These are the activations of a small neural network, seen along a few directions. Each row is one input.
Each table varies a few parts of the input and shows all the possible inputs, shuffled.
A made-up example of a description, with smaller parts first: one of 8 places around a ring, together with either a single point or one of 9 places along a line or (one of 3 separate values, together with one of 4 places along a line).
Shared parts are said once, and a part with two or three values counts as separate values.
(in the rows, 128 means zero)

A family of inputs:
row 1: [102 155 111  71 160 192  97 160  93 165 120 150 136  86 115]
row 2: [ 88 146 141 187 137 142 171 134 151 142 114 127 169 150 158]
row 3: [124 120 117 123 124 109 145 110 134 113 127 118 104 111 116]
row 4: [194 106 136 111  94  92  92 105 129  91 142 126 115 156 116]
row 5: [124 121 127 133 115  89 147 110 145 114 132 132 126 138 124]
row 6: [195 104 126 105 101 114  95 105 116  91 143 114  95 132 107]
row 7: [119 111 136 132 116  72 139 119 132 127 138 136 131 167 122]
row 8: [191 101 143 108  97  72  84 115 116 104 146 126 118 186 118]
row 9: [199 104 133 107  95  98  95  99 128  84 141 122 108 137 112]
row 10: [169 141 130  37  83 154  63 137  43 129 141 135  97  95  90]
row 11: [ 94 148 136 181 142 144 173 128 152 138 109 123 157 129 156]
row 12: [130 128 119 143 155 145 136 134 149 135 132 128 123 110 152]
row 13: [118 120 113 124 125 112 137 120 126 120 127 116 104 108 111]
row 14: [ 78 133 151 186 137 127 165 143 140 150 124 132 176 179 155]
row 15: [134 129 124 147 150 132 142 132 161 130 135 135 137 116 160]
row 16: [123 128 115 144 158 147 128 142 140 140 132 127 122 107 145]
row 17: [130 129 130 151 147 128 140 138 161 135 140 138 146 135 162]
row 18: [ 55 168 128  97 157 211 124 166  94 168  80 142 153  99  96]
row 19: [188 106 120 106 102 116  90 116 108  98 143 113  94 128 103]
row 20: [ 89 146 131 175 149 157 165 130 142 142 106 117 140 122 146]
row 21: [122 120 139 149 148 112 131 148 150 145 150 139 153 163 160]
row 22: [128 121 123 127 118  93 149 105 145 107 128 127 117 118 122]
row 23: [ 82 145 128 176 152 160 155 139 133 146 105 114 138 119 138]
row 24: [ 96 144 115  49 112 153 108 140  79 155 116 133 112  79  86]
What is each input in this table made of? -> one of 4 places along a line, together with either a single point or one of 5 places along a line
The inputs of row 8 and row 7 match in every part but the place on the line of 4. If row 4 is changed in the same way as row 8 into row 7, which row does it become? -> row 5
Change only the place on the line of 5 in row 11. List by row number the other rows that result. -> row 2, row 14, row 20, row 23
Change only the place on the line of 5 in row 17. List by row number the other rows that result. -> row 12, row 15, row 16, row 21

A family of inputs:
row 25: [ 76 147 134 212 192 192 169 154 174 172 102 106 160 106 187]
row 26: [ 25 152 128 181 181 149 214 138 157 166 102 137 162 133 143]
row 27: [183 105 151 165  63  27 138  81 132  77 131 106  96 179 118]
row 28: [197  75 161 141  84  50  90 132 122 111 195 132 145 242 146]
row 29: [ 61 174 170 175 148 171 165 167 145 181 110 163 229 178 186]
row 30: [176  92 136 130  93  27 137  69 156  87 148 112 100 177 133]
row 31: [146 145 140  29 128 162  24 172  45 161 117 160 136 153  80]
row 32: [154 140  97  48 120 179  81 135  69 137 130 141  87  54  97]
row 33: [233  84 137 166 119  95 115  93 181  54 153 114 102 157 148]
row 34: [129 142 111  39 120 153  84 142  83 135 138 143  89  46  87]
row 35: [118 140 116  46  74 163  92 128  60 125 101 106 107  87  44]
row 36: [ 55 153 114 201 183 177 180 153 176 177 107 127 158 109 175]
row 37: [ 17 152 133 209 158 154 198 132 134 145  92 129 172 135 133]
row 38: [216  88 118 154 107  67 118  87 179  72 159 121 108 154 137]
row 39: [194  85 118 143 112  34 127  90 178  79 160 121 117 145 142]
row 40: [ 38 155 117 187 187 152 197 167 177 164 108 132 158 110 169]
row 41: [172 150 104  60 135 196  78 135  66 124 134 122  88  62 110]
row 42: [116 126 120  18 101 155  95 127  72 138 113 131  91  76  67]
What is each input in this table made of? -> one of 3 separate values, together with either a single point or one of 5 places along a line
Which other rows agree with row 39 in the choice among 3 separate values? List them by row number. -> row 27, row 28, row 30, row 33, row 38
Change only the choice among 3 separate values in row 27. List by row number the other rows that result. -> row 35, row 37
Change only the place on the line of 5 in row 32. List by row number the other rows that result. -> row 34, row 35, row 41, row 42

A family of inputs:
row 43: [ 52 162 123 157 186 213 144 176 115 184 103 130 155 105 144]
row 44: [ 38 159 125 192 181 179 190 157 159 176 103 126 163 105 168]
row 45: [165 110 119  57  78 103  82 107  75 100 129 116  80 115  61]
row 46: [152  96 148 222 135  62 162 105 199  97 138 117 153 211 169]
row 47: [180  99 149 155  92  56 126 108 143 102 165 127 133 191 152]
row 48: [170 104 115  69 100  80  95 107 106 105 147 126  82 119  93]
row 49: [ 36 172 139 114 158 186 144 173 109 189  99 158 185 125 131]
row 50: [ 26 161 126 229 178 157 234 130 192 153  93 125 173 109 177]
row 51: [193 122 130  59  76 132  71 109  73  97 132 120  93 115  82]
row 52: [207 119 120  74 107 131  71 118 109 101 145 131  97 104 114]
row 53: [190 105 113  79 118 110  88 118 126 104 156 132  95 108 116]
What is each input in this table made of? -> either one of 2 separate values or one of 4 places along a line or one of 5 places around a ring
A walk changes only the place on the ring of 5. It starts at row 51 and steps to row 52. List the rest of the walk in order. -> row 53, row 48, row 45
List by row number the other inputs of the same sort as row 47. -> row 46

A family of inputs:
row 54: [ 96 139 153 190 146 127 157 143 157 150 118 135 181 183 167]
row 55: [106 151 132  95 127 161 115 144  89 149 118 141 137 116 114]
row 56: [189  96 147  90  88  66  73 122 102 109 159 137 123 197 109]
row 57: [ 52 145 140 207 165 145 191 144 167 153 106 131 178 152 162]
row 58: [126 123 131 170 152 118 154 130 174 131 141 135 150 143 170]
row 59: [166 124 122  85 112 142  86 132  99 119 138 130 112 116 107]
row 60: [236  68 133 156  70   7 130  58 174  42 166 104  85 175 130]
row 61: [ 61 143 120 181 163 152 184 136 155 152 108 120 145 114 149]
row 62: [112 130 115 178 158 129 166 124 168 128 125 117 121 105 157]
row 63: [ 88 151 116  71 126 161 117 143  89 153 111 138 124  83  95]
row 64: [135 133 139  89 109 147  93 144  86 141 131 133 131 134 111]
row 65: [131 138 108  67 127 163 104 129  97 128 115 125  92  67  91]
row 66: [166 123 107  84 122 147  95 115 108 108 128 119  87  80 100]
What is each input in this table made of? -> either one of 2 separate values or one of 5 places around a ring or one of 6 places around a ring

A family of inputs:
row 67: [177  97 105 130 102  58 153  77 152  95 168 110  61 103 134]
row 68: [184 140 121  18  91 160  43 161  77 130 155 149 135  96 105]
row 69: [182 172 123  65 129 226  57 160  67 150 140 163 157 109 135]
row 70: [134 124 108 147 105  69 197  69 144  77 129 104  87 110 120]
row 71: [116 129 116 202  91 101 200  92 153  95 108  86 107 105 134]
row 72: [ 96 130  95  73 131 134 150 101 106  97  93 113  62  66  50]
row 73: [ 61 156 103 251 206 145 213 149 214 135 126 129 155  67 199]
row 74: [102 118 146 198  80  79 175  93 169 110 109 111 172 190 132]
row 75: [194 117  91 114 168 211  75 124 113 114 128 114  97  60 123]
row 76: [ 53 134 169 165  98 125 133 139  86 161 109 109 173 206 107]
row 77: [ 84 140 107 131 119 164 158 119 115 123  67  90  80  64  69]
row 78: [ 11 138 148 188 200 194 191 198 145 213 130 137 204 187 192]
row 79: [ 21 200 135 119 198 236 170 177 131 236  86 157 184  76 184]
row 80: [172  92 138 130  96  22 129  90 165 108 150 142 126 188 136]
row 81: [123 114 139 147  97  40 170  73 156  93 120 131 156 193 120]
row 82: [ 32 181  83 177 236 206 169 158 177 183  69 119 126  31 166]
row 83: [121 135 119  20  86 129  75 147  57 141 143 168 114  92  84]
row 84: [213 108 162 178 141 116 102 122 181  91 147 148 148 201 180]
row 85: [138 100  77  57 121 122 104 108 110 112 142 119  43  56  66]
row 86: [ 76 160 147  36  99 146 119 131  54 131 100 155 133 100  67]
row 87: [218 105 130 186 149 144 118 103 160  82 157 116  97 104 186]
row 88: [188 114 152 102 111  92  52 172  98 139 153 135 141 202 126]
row 89: [177 138 155 146 145 163  65 178  94 148 150 147 157 221 153]
row 90: [ 75 127 160 118 112  83 122 127  70 140 118 135 160 204  91]
row 91: [197  91  89  56 129 153  67 119 125 101 151  97  70  56  90]
row 92: [224  89 156 126 107  52  93 112 182  91 151 126 129 192 159]
row 93: [ 62 171 160  89  87 181 131 142  69 161  81 130 147 101  83]
row 94: [128 109 145 105 105  61  82 150  76 154 149 151 134 197 105]
row 95: [227  86 125 128 113  87 113  92 166  80 172  93  74 104 159]
row 96: [ 55 125 137 238 187 140 215 156 229 147 138 157 213 160 187]
The inputs of row 86 and row 81 match in every part but one. If row 83 is changed in the same way as row 86 into row 81, which row does it become? -> row 80
What is each input in this table made of? -> one of 5 places around a ring, together with either a single point or one of 5 places along a line
Change only the place on the line of 5 in row 88. List by row number the other rows that result. -> row 76, row 89, row 90, row 94
Which other rows agree with row 87 in the place on the ring of 5? List them by row number. -> row 67, row 70, row 71, row 73, row 95
A walk changes only the place on the ring of 5. It starts at row 82 and steps to row 79. List the rest of the walk in order. -> row 78, row 96, row 73
